Each row below holds a small network's activations on one input, seen along a few directions.
Each table varies a few parts of the input and shows all the possible inputs, shuffled.
A made-up example of a description, with smaller parts first: one of 6 places along a line, together with either a single point or one of 11 places around a ring or (one of 3 separate values, together with one of 8 places around a ring).
Shared parts are said once, and a part with two or three values counts as separate values.
In the rows, 128 means zero.

Other details of the inputs vary at random and push rows far along two fixed directions, the same in every table; ignore that.
To show where, the next rows are all for the same input, with only those details redrawn:
[116 149 129 116 140 121 169 148  48 106 135  71]
[119 153 152 108 133 110 154 124  81 132 150 107]
[124 142 173 106 126 106 131  96 160 161 151 174]
[124 142 173 106 126 106 131  96 159 161 151 174]
[118 100 101 136 144 153 154 157 161  88  77 140]
[125 132 169 109 126 112 128  97 183 159 141 189]
[118  99 101 137 144 153 154 157 162  88  77 140]

Table:
row 1: [119 152 151 104 134 115 152 121  78 133 149 108]
row 2: [150  94  92 159 128 157 125 157 158 101  74 129]
row 3: [113  96  55 122 130 162 112 153 176 116  84 106]
row 4: [131 129  88 108 124 118 134 137  49 145 131  42]
row 5: [126  99  86 151 131 166 110 158 165  87  94 126]
row 6: [123 159 124 126 123 143 133 159  51 116 142  58]
row 7: [130 111  89 152 129 167 118 163 170  91  88 126]
row 8: [138 143 156 120 113 129  88 100 187 161 152 176]
row 9: [116 161 147 134 114 126 125 137  84 146 160  98]
row 10: [106 147 128 128 138 121 172 148  44 110 137  76]
row 11: [152 136 172 127 107 113 106 103 155 182 146 165]
row 12: [124 142 173 105 126 106 132  96 159 161 152 174]
row 13: [146  87  80 168 134 145 113 150 155  92  83 131]
row 14: [136 144 150 141 113 117 132 131  72 157 147 103]
row 15: [142 123 164 138 108 124 104 102 169 183 137 184]
row 16: [125 154 145 110 135 106 151 116  82 125 153 106]
row 17: [128 134 131 135 118 146 112 142 157 133 123 136]
row 18: [127 102  76 157 136 160 102 153 165  82  95 130]
row 19: [125 153 144 106 136 110 148 113  79 125 153 108]
row 20: [152 126 163 131 111 104  98  93 154 171 157 162]
row 21: [122 117 118 131 142 112 129 113 148 106 127 150]
row 22: [120 143 144 114 135 100 146 113  81 121 160 105]
row 23: [120  92  80 143 152 142 135 138 158  72  87 143]
row 24: [120 142 143 109 137 105 143 110  78 122 159 106]
row 25: [113 157 122 137 121 142 137 159  47 120 144  63]
row 26: [130 128 113 145 126 130  96 127 155 117 136 137]
row 27: [109 109  96  91 137 118 136 111 155 140 117 130]
row 28: [144 133 118 137 126 123 133 143  39 116 139  60]
row 29: [153 129 152 132 117 101  87  85 150 166 158 167]
row 30: [115 138 170 113 125 110 132  93 152 165 153 180]
row 31: [148 116 133 138 118 141 117 134 142 144 109 140]
row 32: [126 100  87 156 129 161 113 161 168  87  95 124]
row 33: [151  94  90 155 130 162 123 155 155 101  73 130]
- Changing only one part turns row 5 into row 28. The same change can be made to row 17. Which row results? => row 11
- Describe the family of inputs behind these rows. => one of 3 separate values, together with either a single point or (one of 2 separate values, together with one of 5 places along a line)
- Which other rows does row 32 become when the choice among 3 separate values takes its other values? List them by row number. => row 20, row 22
- List by row number the other rows that have the choice among 3 separate values in common with row 10. => row 1, row 12, row 16, row 19, row 21, row 22, row 23, row 24, row 27, row 30

Table:
row 34: [132 149 162 137 119 116 122 117 120 136 151 148]
row 35: [128 127 105 124 124 123 120 142  93 129 129  81]
row 36: [132 130  93 125 124 134 129 142  82 121 122  68]
row 37: [123 116 101 112 130 140 127 125 145 126 107 123]
row 38: [130 112 126 124 135 131 155 136 141 116 104 135]
row 39: [136 107 129 153 132 134 131 132 130 111 112 144]
row 40: [139 138 130 129 124 129 130 141  99 142 128 103]
row 41: [130 133 118 132 134 114 120 117 100 120 148 116]
row 42: [118 112 107 113 132 132 122 131 147 129 110 128]
row 43: [137 116 110 134 131 129 113 117 147 110 121 136]
row 44: [130 159 131 129 120 127 123 142  54 122 165  65]
row 45: [117 155 171 118 126 112 122 102 144 146 163 161]
row 46: [117 128 130 127 123 145 137 141 147 133 108 145]
row 47: [117 133 124 109 135 105 138 108 120 140 148 124]
row 48: [110 128 126 129 134 139 142 140 152 115 116 135]
row 49: [119 132 137 103 131  99 129 107 129 143 149 127]
row 50: [129 148 138 143 119 136 117 139 107 128 142 108]
row 51: [141 121 128 144 135 133 125 134 140 111 114 144]
row 52: [135 126 127 154 117 143 120 145 141 122 113 138]
row 53: [127 123 115 131 119 150 113 144 153 129 123 124]
row 54: [135 113 100 144 127 132 108 128 143 125 122 129]
row 55: [117 114 104 116 133 134 125 122 150 136 117 138]
row 56: [126 132 175 112 122  98 137  90 145 171 155 168]
row 57: [122 114 104 115 135 126 138 121 150 116 112 126]
row 58: [126 152 158 134 124 123 114 118 124 132 156 139]
row 59: [124 154 181 118 120 103 126  96 147 157 162 178]
row 60: [145 114 134 143 130 133 129 130 140 112 113 148]
row 61: [111 130 124 126 129 153 132 145 147 125 111 132]
row 62: [131 130 122 128 133 112 117 125  98 113 143 106]
row 63: [144 113 123 136 121 142 130 141 140 134 104 130]
row 64: [127 139 133 109 133 106 127  99 121 129 149 129]
row 65: [117 124 120 126 137 139 131 135 148 101 126 138]
row 66: [116 146 144 103 122 131 122 120 130 149 152 128]
row 67: [127 119 123 124 139 130 149 137 146 119 107 137]
row 68: [134 147 171 113 131 101 127  96 140 153 157 167]
row 69: [130 142  96 135 131 121 133 159  17  98 139  26]
row 70: [119 114 106 127 143 123 130 118 146 111 123 144]
row 71: [142 115 101 139 123 136 108 126 143 120 115 120]
row 72: [135 106 122 145 121 141 130 140 136 137 105 131]
row 73: [128 121 122 121 134 142 137 139 143 132 103 137]
row 74: [142 107 127 156 122 138 123 135 135 128 111 138]
row 75: [116 125 131 130 129 133 149 138 150 121 111 145]
row 76: [128 124 122 138 130 142 114 135 149 104 130 138]
row 77: [121 133 131 112 137 103 126 112 113 123 147 123]
row 78: [150 113 127 148 122 139 123 137 138 124 109 135]
row 79: [134 115 132 131 138 130 145 129 141 109 110 148]
row 80: [122 147 133 133 118 139 124 144 107 137 136 101]
row 81: [133 136 151 108 124 124 140 120 114 152 132 130]
row 82: [129 145 139 134 113 131 129 141 107 146 134 114]
row 83: [126 152 182 102 116 100 133  93  95 186 170 137]
row 84: [147 121 126 147 126 137 116 137 145 128 113 138]
row 85: [113 123 119 119 133 138 137 136 155 113 123 132]
row 86: [126 128  94 129 128 129 127 140  86 129 130  80]
row 87: [125 108 129 140 138 130 146 129 134 111 110 148]
- Describe the family of inputs behind these rows. => one of 6 places around a ring, together with either one of 3 separate values or one of 6 places along a line
- Changing only the place on the ring of 6 turns row 72 into row 56. The same change can be made to row 86. Which row results? => row 47
- Which other rows does row 54 become when the choice among 3 separate values takes its other values? List them by row number. => row 69, row 71

Table:
row 88: [125 120 103 138 133 147 158 177  78 101  97  70]
row 89: [120 156 157 125 116 117 135 131  91 161 157 111]
row 90: [153 154 162 123 113  96  97  98 109 163 170 128]
row 91: [121  92 102 154 125 166 141 167 168 105  74 132]
row 92: [134 152 168 118 110 126 113 111 109 160 163 128]
row 93: [134 125 146 115 119 119 122 116 169 162 122 159]
row 94: [145 144 116 146 127 127 132 160  31 102 140  47]
row 95: [124 126 103 146 128 164 131 165 106 104 105 101]
row 96: [115 144 123 141 139 127 167 156  22  99 135  68]
row 97: [119  84  50 140 139 176 126 169 155  78  67 107]
row 98: [120 155 167 120 125  98 131  94 102 161 168 149]
row 99: [122 112  91 147 129 169 120 156 156 104  86 132]
row 100: [139 138 134 154 117 129 105 135 116 132 144 123]
row 101: [134 138 171 119 129 101 136 103 108 152 154 150]
row 102: [113 182 177 101 127  92 138  98  83 152 190 123]
row 103: [135 165 157 102 118 100 146 114  65 167 166  86]
row 104: [116 107 102 121 125 133 126 131 165 137 111 135]
row 105: [141 107 127 133 124 155 108 133 189 132 101 170]
row 106: [119 121 136 113 130 104 126  92 144 149 146 159]
row 107: [149 150 172 100 112 112 102  80 161 185 163 170]
row 108: [125 104  82 143 151 145 168 169  75  69  76  82]
row 109: [115 130 137 132 136 136 138 135 159 110 123 157]
row 110: [134 102  82 148 132 138 104 140 143 104 110 112]
row 111: [123 113 159 127 127 133 122 108 225 129 121 208]
row 112: [105  99  73 126 150 148 150 154 151  69  87 115]
row 113: [136 124 112 133 119 116  98 116 129 135 146 118]
row 114: [143 163 164 137 109 105 112 117  57 147 183  87]
row 115: [127  94 106 123 128 150  91 113 229 140 103 186]
row 116: [123 133 146 136 130 121 153 130  73 118 139 109]
row 117: [108  88  48 146 160 154 167 177  77  52  71  65]
row 118: [122 152 172 116 109 106 111  95 163 193 162 172]
row 119: [125 178 181  95 132  90 149 112  51 140 187  95]
row 120: [124 144 140 107 139 114 148 125 109 113 133 118]
row 121: [151 127  96 148 129 136 130 152  80  97 116  72]
row 122: [139 139 143 146 113 119  90 109 157 153 149 158]
row 123: [130 100 108 127 145 147 145 135 203  93  83 168]
row 124: [113 149 148  94 136  97 129  94 126 140 168 133]
row 125: [135 113 118 130 140 127 154 128 120 111 106 130]
row 126: [142  96 117 130 126 156 100 125 228 133  84 193]
row 127: [121 100 127 118 122 126 102 102 235 167 117 196]
- Describe the family of inputs behind these rows. => one of 5 places along a line, together with either one of 2 separate values or one of 6 places along a line
- Changing only the place on the line of 5 turns row 94 into row 88. The same change can be made to row 114. Which row results? => row 91
- Which other rows does row 113 become when the place on the line of 5 takes its other values? List them by row number. => row 97, row 104, row 106, row 112
- Which other rows does row 125 become when the place on the line of 6 takes its other values? List them by row number. => row 96, row 98, row 101, row 108, row 116
- Which other rows does row 112 become when the choice among 2 separate values takes its other values? List them by row number. => row 124
- List by row number the other rows that have the place on the line of 5 in common with row 99. => row 92, row 95, row 97, row 105, row 107, row 115, row 126

Table:
row 128: [130  96  83 161 131 175 150 189 120  91  61  96]
row 129: [146 146 187 122 108 105 103  89 158 190 164 181]
row 130: [130 163 128 106 127  97 129 116  21 136 177  49]
row 131: [130  96 104 124 121 147 108 126 214 149  95 166]
row 132: [125 103  74 134 136 148 128 155 125 103  93  96]
row 133: [130 189 186 103 109  95 111  95  72 184 205 110]
row 134: [105 168 139  81 145  85 177 113  17 124 172  58]
row 135: [136  94  81 168 138 163 143 180 116  69  69 100]
row 136: [126 109 125 138 116 158 107 136 223 145  98 181]
row 137: [133 104 121 151 127 144  96 120 217 115 111 192]
row 138: [123 158 213  92 128  82 147  72 129 179 181 185]
row 139: [124 104  73 158 138 171 134 181 125  64  79  94]
row 140: [109 155 196  91 129  93 135  77 175 169 173 199]
row 141: [136  93  99 139 132 132  98 109 203 118 109 173]
row 142: [137 143 111 153 136 125 154 161   6  83 134  42]
- Describe the family of inputs behind these rows. => one of 3 separate values, together with either a single point or one of 4 places along a line
- Which other rows does row 141 become when the choice among 3 separate values takes its other values? List them by row number. => row 137, row 142
- List by row number the other rows that have the choice among 3 separate values in common with row 131. => row 130, row 132, row 134, row 141
- Which other rows does row 142 become when the place on the line of 4 takes its other values? List them by row number. => row 128, row 129, row 135
